These are the activations of a small neural network, seen along a few directions. Each row is one input.
Each table varies a few parts of the input and shows all the possible inputs, shuffled.
Descriptions start from the smaller parts, as in this example, which fits no table here: one of 3 separate values, together with either a single point or one of 11 places along a line or (one of 4 places along a line, together with one of 8 places around a ring).
Shared parts are said once, and a part with two or three values counts as separate values.

Other details of the inputs shift rows strongly along two fixed directions, in all tables alike. That doesn't count.

Table:
row 1: [ 37 -17   4  37  10 -14  22 -15   0  -4  14   0  16  24  13  17]
row 2: [ 38 -36  -3  16   9  -9   6 -11 -15  -8   8  20 -11  16 -41  17]
row 3: [ -3  22 -23  24  68   4  21 -10  15  53  35 -23 -26 -10 -35 -63]
row 4: [-58  20  19 -38 -23  25 -48  53  -6   9 -26 -17   3 -48  17  -7]
row 5: [ 17  -7  31   1 -38  11  10 -18 -13 -49   1   2   1  29  44  41]
row 6: [ 20 -13  11  18  -8  -4  19 -39  -4 -14  18  14  -3  33   3  20]
row 7: [-36  28  30 -14 -10  22 -42  32 -17  15 -35 -22 -16 -61  30  -9]
row 8: [-40   4 -14 -25  10   7 -28  29   9  23  13  -8 -13 -16 -46 -21]
row 9: [-50  36   4 -25 -15  21 -21  50  15   6 -23 -30  27 -40  43 -17]
row 10: [ 31 -26  39  20 -27  -1 -11   2 -32 -26 -17   8  -2   1  29  46]
row 11: [ 33 -20   4  26   8  -6  21 -10   4 -14  22  -8  13  38  11  19]
row 12: [ 43 -34  11  31  14 -18   3 -17 -21   4   9  24 -13  16 -29   9]
row 13: [-63  18 -29 -26  32   6  -4 -14  38  47  40   1  -3  16 -64 -50]
row 14: [ 16  -9 -17   4  16  -1  28 -38   7  -5  27  16 -12  27 -39  -7]
row 15: [-26 -11 -46 -25  46   4  18   9   0  71  21 -15 -55   2 -56 -33]
row 16: [ 31 -10   9  20  -5  -9  21 -37  -9 -18  11  25  -4  23   1   7]
row 17: [ 11 -15  -2  15  -3 -22   8 -43  10   0  12  29  17  33 -19   9]
row 18: [ 16 -26  -8   6  14 -15 -11 -10  -1   6  23   8 -15  24 -54   5]
row 19: [  6  -4  24  -7 -43  -4  -5 -16  -5 -42 -14  15  22  21  36  36]
row 20: [ 43 -16 -14  24   9  -9  27  -7   1 -20   5   6  16  16  -1  13]
row 21: [ 32 -29 -37   1   0 -22  46   4   0   7  -4   5   8  32  17  24]
row 22: [ 35  -6  -5  11 -25 -15   4  13  -1 -36 -35  17  44  -8  32  27]
row 23: [-25  30  26 -12  -6  18 -39  34 -22  11 -42 -11 -18 -70  28 -22]
row 24: [-25   0  -3  -1  53  21  -8  -6   3  50  45 -29 -53   7 -62 -38]
row 25: [ 17 -10 -12  -3 -13 -15  10 -28   9 -24  -5  37  21  18 -17  11]
row 26: [-21   5  23 -15 -11  14 -36  21 -14   4 -16 -14 -11 -23   8   2]
row 27: [ 24 -21 -11  23  11 -25   9 -16  15   0  15   6  31  37 -11   8]
row 28: [-24  25   0 -19 -27  11 -12  48  10 -21 -22 -21  27 -30  44   4]
row 29: [-26  46   8 -16  -5  27 -11  37   6 -10 -18 -47  -7 -45  50 -16]
row 30: [-17  47  10   0   3  13 -13  32  -2   9 -38 -24   8 -64  54 -32]
row 31: [-27  30  -6  -6  22   4  -2 -20  12  27   3   5 -15 -21 -18 -47]
row 32: [ -2  -5   8 -20 -54  -8  -4   4   4 -50 -11  24  32  19  23  39]
row 33: [ 29  -8  13  26 -22 -20   0   3  -3 -21 -26   8  44   0  47  29]
row 34: [-23   3 -32  -9  48   3 -17   0  12  50  15   1 -26 -21 -81 -50]
row 35: [-25  36  21 -29 -32  24 -10   7  -2 -33 -16 -19 -12 -22  45   6]
row 36: [ 13 -27 -34 -15  -6 -17  47 -25  -1   2   9  20 -12  47  -4  22]
Description of these inputs: one of 3 separate values, together with either a single point or one of 11 places along a line.
A walk changes only the place on the line of 11. It starts at row 13 and steps to row 32. List the rest of the walk in order.
Answer: row 25, row 31, row 17, row 19, row 35, row 14, row 16, row 6, row 5
Which other rows agree with row 15 in the choice among 3 separate values? List them by row number.
Answer: row 2, row 4, row 7, row 8, row 10, row 12, row 18, row 23, row 24, row 26, row 34
Which other rows does row 15 become when the choice among 3 separate values takes its other values? List them by row number.
Answer: row 21, row 36

Table:
row 37: [  5  -8  21 -11 -54  -3 -18   8 -10 -50 -33  33  36  -7  27  40]
row 38: [ 66 -57 -25  32 -15 -52  40 -59  15 -32  27  48  52  93 -24  49]
row 39: [ -7  -9  18   6  11   4 -23  -8 -15  22  10   7 -23  -6 -31 -13]
row 40: [-13  20 -13  -1  12   8  22 -20  21   2  14   3   7   3  -7 -22]
row 41: [ -8  -9   2  -7  10  -2 -10  -6 -12  23  -1   6 -31  -6 -31  -3]
row 42: [-16  12 -15  -9  15   2  20  -5  22  12  16 -13   9  21   1 -16]
row 43: [  4   7  -6   6  21   4  23 -21  -4  19   8  -8 -34   3   1  -9]
row 44: [  9  -7 -15  16  27 -19 -19  24   3  32 -12   4  18 -27 -26 -21]
row 45: [ 40 -13  15   0 -33  12  24  16 -32 -42 -28  -8 -11  -5  67  44]
row 46: [-16  10 -21  -3  10   1  24   2  21  13  25 -17   6  16   2 -10]
row 47: [  2 -19 -10 -12  13   7  -2  14 -18  18   3  -5 -35  -4 -34  -1]
row 48: [-28  -5 -12 -20   5  -2 -14  11  17  15   7   3   8  12 -26  -8]
row 49: [ 47  -1  10  32 -19 -15   9  25 -12 -28 -45  -1  42 -24  71  24]
row 50: [-28  -6 -17 -15   1  -4 -10  17  14  16  15  -2   6   8 -27  -3]
row 51: [-27  -1 -16 -19   0  -2 -17  -3  15  12   7   3   7   5 -30  -9]
row 52: [ 41   0  46  29 -25   8  -4  -1 -24 -50 -20  -9   5  -9  61  37]
row 53: [-22   6 -12 -18   0  -7 -17  -2  13   4   7  14   0   1 -33 -17]
row 54: [  4   5  12  18  22  10  11 -23  -8  17  19  -8 -24   2   0 -20]
row 55: [-57  80  17 -40 -22  45  -9  34   4 -14 -31 -46 -16 -67  78 -33]
row 56: [  3  -5  21  15  20   5 -30  -2  -9  11  12  -6 -20 -11 -38 -10]
Changing only one part turns row 38 into row 51. The same change can be made to row 54. Which row results?
Answer: row 39
Describe the family of inputs behind these rows.
Answer: one of 2 separate values, together with either a single point or one of 4 places along a line or one of 5 places along a line
Which other rows does row 40 become when the place on the line of 5 takes its other values? List them by row number.
Answer: row 38, row 42, row 46, row 55
A walk changes only the place on the line of 4. It starts at row 45 and steps to row 43. List the rest of the walk in order.
Answer: row 54, row 52
